Each row below is a small network's average activation on inputs in which a field has the value named, seen along a few directions.
Related values have similar rows: they may be neighbours, one step apart, or belong to one group.
In the rows, 500 means zero.
Random noise pushes rows far along 6 fixed directions. That doesn't count. These rows show it; they differ only by the noise:
[289 492 668 512 701 599 515 520 329 507 631 498 508 326 461 433 421 841
 511]
[565 560 463 600 519 456 603 505 599 435 428 558 499 555 576 599 572 546
 195]
[612 535 445 473 572 351 694 483 471 400 332 617 447 624 566 662 631 461
  35]
[461 574 510 570 577 498 383 501 664 476 520 573 546 464 561 531 512 657
 482]
[475 442 438 649 776 440 502 490 473 443 527 508 508 424 518 559 515 610
 485]
[642 436 251 835 466 356 566 493 731 441 375 529 547 618 530 602 603 343
 282]
[220 357 437 483 572 229 256 502 433 506 392 770 559 568 300 428 545 617
 519]
[327 553 569 228 708 306 229 471 474 463 424 788 508 519 476 538 559 699
 493]


F, 10 values:
f7: [507 394 489 421 415 449 537 481 237 526 435 400 424 596 440 429 499 323
 608]
f9: [677 495 483 629 415 646 661 459 599 554 517 393 516 456 558 514 467 383
 399]
f6: [450 518 522 398 411 411 501 636 441 409 459 538 479 652 527 529 535 541
 423]
f5: [587 664 553 303 241 486 469 466 521 544 453 590 423 694 547 465 545 289
 466]
f1: [665 574 635 436 436 817 701 426 395 563 563 175 404 367 583 426 384 502
 605]
f8: [443 611 654 479 466 650 598 600 548 471 656 489 534 419 568 477 425 659
 411]
f4: [327 433 430 511 488 358 335 586 437 478 588 573 526 551 349 488 525 459
 774]
f3: [599 360 411 233 579 393 463 463 381 494 487 456 490 449 447 568 549 203
 710]
f10: [557 435 367 909 162 614 722 497 543 595 457 337 503 598 441 346 485 309
 315]
f2: [499 464 355 497 455 322 412 549 638 439 298 613 492 616 440 613 550 524
 394]
The values of F form a network in which each value has 3 neighbours.
- Name the neighbours of f2, in listed order. => f9, f1, f3
- Name the neighbours of f5, in listed order. => f7, f4, f10

E, 10 values:
e8: [527 503 505 376 602 391 607 454 345 467 363 570 447 595 464 451 466 464
 363]
e7: [674 551 470 586 369 562 556 541 655 477 598 411 533 553 627 554 512 292
 578]
e3: [592 630 503 531 541 589 483 502 570 454 520 374 400 465 596 595 501 619
 560]
e6: [541 696 508 361 309 456 564 547 642 450 427 704 473 663 557 587 620 454
  91]
e10: [422 518 499 516 562 515 460 572 519 434 574 425 499 429 500 524 503 629
 609]
e4: [529 495 429 703 669 454 535 559 463 412 494 426 467 572 624 557 543 548
 456]
e1: [426 419 582 376 453 474 421 463 513 564 423 624 584 495 424 456 454 565
 520]
e5: [275  80 364 517 289 276 529 550 282 603 388 598 589 555 118 313 499 279
 475]
e2: [458 536 549 581 701 597 468 433 386 492 583 415 442 361 557 477 477 678
 530]
e9: [387 461 509 794 543 605 523 492 512 567 622 446 556 355 445 468 444 658
 566]
The values of E form a network in which each value has 3 neighbours.
- Name the neighbours of e4, in listed order. => e8, e7, e3
- Name the neighbours of e5, in listed order. => e6, e10, e1

K, 13 values:
k3: [422 517 513 451 469 426 649 590 329 429 458 517 438 606 464 527 570 511
 315]
k5: [591 594 680 463 399 811 768 446 437 590 560 301 455 394 556 426 396 578
 338]
k4: [511 437 510 318 479 461 554 456 411 540 477 548 538 469 446 507 536 329
 459]
k7: [531 567 546 534 653 561 544 602 556 390 608 463 515 472 649 593 491 616
 456]
k12: [387 328 415 589 579 422 440 452 440 563 488 544 564 419 341 410 451 472
 655]
k9: [472 346 448 608 545 500 639 565 408 467 537 441 525 454 420 531 458 506
 472]
k1: [448 488 488 595 329 468 479 597 569 467 540 499 524 548 474 467 530 506
 480]
k8: [469 407 489 332 373 441 296 371 404 603 411 526 505 509 351 386 465 318
 795]
k6: [531 567 395 614 323 475 290 493 902 534 487 636 608 540 521 509 539 423
 516]
k10: [418 488 574 441 498 451 465 482 458 559 435 591 503 488 434 460 472 604
 393]
k2: [551 537 557 509 481 577 570 492 437 510 524 402 444 513 563 508 480 530
 550]
k13: [485 546 505 475 277 512 426 454 566 586 373 554 498 601 470 396 518 467
 435]
k11: [444 544 516 270 459 344 388 481 398 481 432 663 441 665 461 493 562 461
 536]
The values of K form a ring.
- A walk along K starts at k3 and steps to its neighbour k11. Put k7, k12, k1, k2 in the order it reaches them. => k2, k12, k7, k1
- Name the neighbours of k5, in listed order. => k10, k13
